A small network was shown many inputs. Here are its activations along a few directions, one row for each input.
In each table, some parts of the input vary, and every possible input appears once, in random order.
Descriptions start from the smaller parts, as in this example, which fits no table here: values(2) and (point or line(9) or (line(4) and ring(8))).
Shared parts are said once, and a part with two or three values counts as separate values.
(in the rows, 128 means zero)

Other details of the inputs shift rows strongly along three fixed directions, in all tables alike. That doesn't count.

Rows:
R1: [137 153 120 165 163 137  92 103 154 104 127 155]
R2: [102 104 140 149 123 116 139 187 109 144 145 152]
R3: [157 187  98  97 134 148 131  62 128 116 118 138]
R4: [125 149 133 125 169 113 143 124 153 100 141 161]
R5: [135  44 144 114  85 116 145 208  96 160 127 107]
R6: [127 152 159 196 156 110  96 148 179  97 145 154]
R7: [116  99 140 152 105 112 115 197 106 142 136 125]
R8: [136 147 130 200 157 119  92 154 165  91 159 153]
R9: [128 150 108 160 154 122  97  97 155 101 136 145]
R10: [135 160 138 151 139 105 124 135 162 107 140 149]
R11: [112  69 155 123 115 124 138 192  91 164 148 116]
R12: [142 101 150 157  68 101  91 223  98 175 113 115]
R13: [169 137 104  79 112 132 119  92 111 143 116 106]
R14: [144 125 125 119  64 127  90 204 141 188  97  92]
R15: [133  43 148 109  83 119 142 206  96 163 132 115]
R16: [139 129 104  65 172 148 183  74 117 117 149 133]
R17: [149 173 107 125 139 134 141  86 141 115 137 142]
R18: [138 149  89  66 149 136 173  38 121 134 120 127]
R19: [111 139 140 160 171 110 115 106 170 104 132 152]
R20: [149 126 119  93  66 137 121 129  80 156  90  81]
R21: [158 161 152 174  37 130  34 166 105 164  84  94]
R22: [ 89 116 119 149 151 125 147 152 114 106 142 147]
R23: [ 97 160 132 130 129 159 134  85 109 127 127 137]
R24: [107  93 123  63 129 139 202 123  75 166 133 118]
R25: [130 163 117 104 146 119 121  83 146 102 126 135]
R26: [109  45 142 146 146 103 172 226 102 144 136 138]
R27: [139 111 145 127  68 128  94 173  87 170 114  91]
R28: [ 85 107 132 122 152 165 173  92 127 104 138 161]
R29: [145 222 121 150 107 127  42  69 162  89  98 131]
R30: [117  90 119  36 118 163 178 128 118 184 120  70]
R31: [103 141 126 117 124 148 138 106 102 123 128 120]
R32: [ 95 108 137 160 158 141 150 142 118 111 124 142]
R33: [ 95  87 138 174 194  77 134 181 176  93 168 174]
R34: [144 116 130  97  56 137 128 139  97 160 100 116]
R35: [141  87 140 105 134  87 146 153 136 156 128 125]
R36: [113  76 145 155 172  82 156 184 161 114 172 145]
R37: [132 118  94  44 179 144 205  53 112 132 134 137]
R38: [136 173 120 138  74 146  82 108 102 125  85  97]
R39: [144 202 131 130 127 134  82  78 152  91 117 131]
R40: [137  97 135  73  90 158 134 156 124 203 100  66]
R41: [140 144  99  61 159 156 156  39 116 121 126 117]
R42: [ 75 109 127 155 177 135 158 141 120  96 149 150]
R43: [118 112 109 166 175 103 123 143 158 101 157 162]
R44: [147 213 129 136 111 133  87  66 156  96 118 116]
R45: [105  64 147 136 135 142 162 155 117 134 132 139]
R46: [152 139 139 173  37 131  43 170 120 135  91 106]
R47: [177 119 118  75 107 132 151 112 108 158 132  89]
R48: [151 181  93 105 123 137 142  48 134 126 124 125]
R49: [129 104 115  83 176 143 181  58 126 142 134 124]
R50: [120 122 134 138  87 146 105 133 120 117 121 133]
R51: [115 134 113  57 182 127 193  60 133 115 132 143]
R52: [136 112 117  82  85 141 164 118  86 157  96 104]
R53: [114  86 128 167 194 112 157 152 157 105 179 154]
R54: [ 96 169 101 138 121 146 101 142 169 122 123 126]
R55: [122 120 138  81 166 133 192  57 139 134 140 114]
R56: [123 157 119  95 146 124 131  52 145 111 122 119]
R57: [151 147 141 200 141 124  84 150 161 113 142 146]
R58: [156 156 134 111 115 116 102 125 138 120 122 118]
R59: [ 87 102 139 193 160 134 133 159 140  95 135 164]
R60: [127 143 105 166 157 116 125 118 159  98 158 151]
R61: [131  59 148  74 115 144 182 146  70 183 110  81]
R62: [144 166 124 164  43 129  66 145 122 130  85 131]
R63: [156 145 130 139  41 139  66 138 100 146  81  87]
R64: [141  78 147 154  83  99 110 234  96 171 112 114]
R65: [135 149 107  86 176 159 158  60 126 103 145 134]
R66: [112  70 145 207 203 106 146 184 171 111 179 170]
R67: [138 203 128 176 121 110  74 115 175  81 134 145]
R68: [126 103 137 148 204 137 153 137 144 107 161 162]
R69: [122 122 145 168 153  98 112 149 167 105 152 136]
R70: [183 151 131  69  60 111 125  94 117 177  94  74]
R71: [138 112 122 116  74 130 120 150  94 146 103  99]
R72: [ 97  85 149 138 147 136 155 160 102 151 142 132]
R73: [145 105 156  78 160 134 165 110 124 142 132 114]
R74: [115 237 103 175  74 142  49  89 126  97 104 138]
R75: [ 71 118 126 145 164 131 160 144 118 106 167 167]
R76: [133 183 141 181 140 117  58 108 173  94 112 154]
Description of these inputs: line(4) and (point or line(8) or (values(2) and ring(5))).
The inputs of R21 and R31 match in every part but the line(4) part. If R6 is changed in the same way as R21 into R31, which row does it become?
Answer: R44
Which other rows does R20 become when the line(4) part takes its other values? List them by row number.
Answer: R26, R32, R38
A walk changes only the ring(5) part. It starts at R58 and steps to R25. List the rest of the walk in order.
Answer: R33, R36, R67
A walk changes only the line(8) part. It starts at R34 and steps to R62. List the rest of the walk in order.
Answer: R52, R26, R64, R12, R24, R2

Rows:
R77: [ 77 236 125 209 133 137  46  90 184  50 119 171]
R78: [147 109 130 168 116 110  98 194 112 130 145 134]
R79: [ 67 169  92 169 215 133 165  54 155  23 160 207]
R80: [110  90 137 121 161 108 171 136 108 106 159 150]
R81: [122 236  98 113  90 177  75  43 132 117  92 102]
R82: [132  91 147 148  97 116 114 170 131 156 111 108]
R83: [ 92  83 103 118 186 126 205 135 142 115 167 163]
R84: [106 109 126  84 147 116 194 106 121 131 147 132]
R85: [131  52 144  93 135 134 171 133  90 147 124 105]
R86: [163 108 143 131 183  96 137 132 184 132 160 130]
R87: [167 170 126 111  72 124 102 119 103 152  98 110]
R88: [149 137 105  70  94 136 159 106 101 169 122  90]
R89: [132 106 162 195 115 118  82 202 121 125 135 133]
R90: [154  85 134 125  82  94 122 186 122 165 114 106]
R91: [104 132 123  91 142 119 154 118 131 113 136 137]
R92: [106 115 100 138 177 136 163 110 128  85 156 172]
R93: [114 171 130 126 114 152 132  88 131 129 119 116]
R94: [ 86  71 135 174 195 136 161 167 144 111 157 177]
R95: [ 87 163  83 113 172 147 152  80 155  81 140 164]
R96: [151 110 132  61  89 122 144 158 100 171 117  85]
R97: [ 95  42 168 130 178 116 187 178 116 139 156 147]
R98: [166 108 133  45  79 162 152 100  66 207  95  62]
R99: [130 139 149 143 102 133 100 111 109 118 119 118]
R100: [135 211 111 136 197 125 101  43 210  66 144 151]
R101: [140 155 145 118  64 133  99 105 118 157  97  89]
R102: [110 157  94  71 148 150 165  85 121 121 135 123]
R103: [152  65 158  53 104 145 184 142  71 199 114  77]
R104: [122  72 136 152 149  93 147 187 127 129 137 156]
R105: [151 227  82 118  83 155  87  35 126 114  86 134]
R106: [204 136 146 123 134 100  89 116 160 153 122 109]
R107: [131 133 153 229  78  99   8 228 166 122  99 131]
R108: [108 107 113  69 142 167 168  93 121 141 122 108]
R109: [ 89  64 134 175 195 138 158 164 135  95 168 170]
R110: [157 129 139 140  72 101 102 189 123 162 121 107]
R111: [156 150 129 126  81 154  89 111  91 151 107  91]
R112: [144 135 115 113 117 127 134 131 105 150 126 124]
R113: [144 173  98  52  77 184 146  19 106 160  85  79]
R114: [134 168 144 219  98  88  46 182 152 102 120 169]
R115: [ 87 125 142 148 161 136 132 159 147 109 144 143]
R116: [146 132 159 248  77  97  12 219 153 127  95 145]
R117: [190 207 119 127 141 129  76  29 164  94 122 120]
R118: [ 70  94 103  83 208 125 216 103 140  90 156 161]
R119: [144  78 146 113  93 133 135 182 104 193 126  83]
R120: [132  81 143 142 143 104 150 194 108 124 158 142]
What do these inputs look like to the network?
Answer: line(4) and (point or (values(2) and ring(5)))
The inputs of R82 and R107 match in every part but the line(4) part. If R88 is changed in the same way as R82 into R107, which row does it become?
Answer: R102
The inputs of R114 and R91 match in every part but the line(4) part. If R87 is changed in the same way as R114 into R91, which row does it become?
Answer: R96
List by row number the other rows that have the line(4) part in common with R78.
Answer: R79, R80, R85, R89, R92, R99, R109, R111, R117, R120
A walk changes only the line(4) part. It starts at R79 and steps to R104. List the rest of the walk in order.
Answer: R90, R118
Which other rows does R105 become when the line(4) part takes its other values? List them by row number.
Answer: R83, R92, R95
